Each row has a name. Each question is about the rows just above it.

Bise: [ 68  32  -2 -38   0  64  27]
lom: [-21  86 -37  16  25  13 -33]
Garok: [ -1 -38 -37 -34 -29 -24  78]
What are the next 2 entries after [ -1 -38 -37]?
[-34 -29]
Give the next 2 entries after [ -2 -38].
[ 0 64]

pogib: [-2 -2  1 -1 -1  1  1 -1 -2 -2  1 -2 -2  1  0]
Naz: [-11 -34   7  -8  -9   4   8  -8   7   8  12   8  -6  10   4]
megab: [ -7   1   1  -7  -2  -1   0  -7  -2  -2 -10   0  -7   0  -4]
sud: [-1  0  1 -1 -1  1  1 -1 -1  0  1  0 -1  1  1]
Mumu: [ 31 -21 -25  36  36 -13 -28  35 -15 -18 -22 -22  34 -34  -2]
vorek: [-42  67 -47 -39 -64 -63 -46 -43  63  63 -81  66 -43 -37 -80]
kimiz: [-34  -8  32 -39 -10  23  30 -36 -25 -23  -9 -11 -37  30   7]
What are the next 2 entries after [-11 -37]?
[30  7]
Give the next 2 entries after [ 35 -15 -18 -22 -22].
[ 34 -34]
[-2 -2  1 -1 -1  1  1 -1 -2 -2  1 -2 -2  1  0] is in which row?
pogib

legel: [  6   1   2 -13  14  -1 -28  37  -1   8 -27   8  -6 -12 -37 -20 -13  16
  32 -16  -4 -10  18  33   8  13 -36 -32  61   8 -24 -25 -24  20 -20  23
 -26  20   0 -64  46 -17  37  12  31   1  15   5  36   1  12 -33  16   7
  13  32   6  16 -26  15   5  -8]
Gidip: [ 19  20 -13   0  -1  12  39   0   2  47 -24  -7  -9  -6 -33  -9  18  -7
  38  -6  36   0 -10   5 -20  48 -42 -14   0  37  -9 -37  32 -67  11  -8
 -41 -25  -6  11   4  35  59 -13  34 -15  22  26 -53  -2 -18  16 -12 -34
 -22 -10  12 -27  44   0   3  11]
dalim: [  6 -10 -10 -16  23  -3 -38  44   0  12 -31   4  -9  15  23  11   7  23
  24 -16   0 -19  12  26   6  29 -44 -31  63   6 -26 -28 -30  30 -29  16
 -26  28   2 -58  60 -19  39  10  24  -9  13  12  51   4  22 -35  17  16
  18  33  -5  10 -24  25  16 -11]
tevok: [ 10  16 -17  16  15   7  43  -1 -21  46 -16 -16 -13 -20 -37 -12  16 -13
  32 -16  45   1  -8  -9  -5  48 -34 -22  -2  26 -11 -46  36 -57   2 -12
 -37 -25  -3  17  10  16  70  -1  36  -6  27  19 -66  -6 -17   5 -17 -26
 -17   8   5 -35  46   9   8  12]
gusa: [  6   9  -7  -3  10  -6 -43  48  -8  10 -28   6  14  10  25   2  11  53
  19  -6  -2 -13   2  28   1  21 -30 -31  53   5 -12 -29  -7  -1  -4  11
 -16  31  -2 -62  48 -12  38   6  20  -8  15   5  34  11   9 -53  24   6
  14  38 -16  27 -18  35  17  -6]
vufeb: [-17   6 -17 -26 -17   8  47  -1 -10  45 -21 -11 -11 -16 -32  -9  30   2
  26  -4  44  18 -12   1  -6  58 -37 -10  -1  29 -19 -60  33 -78  15 -13
 -38 -28   7  12  10  18  70 -10  49  -1  27  21 -58   2   0   5 -17 -27
 -27  -3   9 -32  39   2   8   9]
Nedop: [  7  12  -4  -4  13 -12 -33  47  -1   1 -26   3   6  14  32   8   7  34
  17  -8   2 -12   4  29   1  13 -21 -29  57  -1 -22 -25  -7   1  -6  11
 -24  30   2 -71  58 -10  30  10  12  -8  23   8  36  20  15 -35  25  10
  12  43  -9  33 -22  30  23 -11]
What are the next 2 entries after [-20 -37 -12  16 -13  32 -16]?
[45  1]
Give the next 2 entries after [-17   5 -17 -26 -17   8].
[  5 -35]
What are the next 2 entries after [-25  -7   1  -6]?
[ 11 -24]
The next 2 entries after [ 2 11]:
[53 19]
What are the next 2 entries after [  0 -64  46 -17  37  12  31   1  15]?
[ 5 36]
The next 2 entries after [23 11]:
[ 7 23]
Give the next 2 entries after [ 18  70 -10  49  -1].
[27 21]

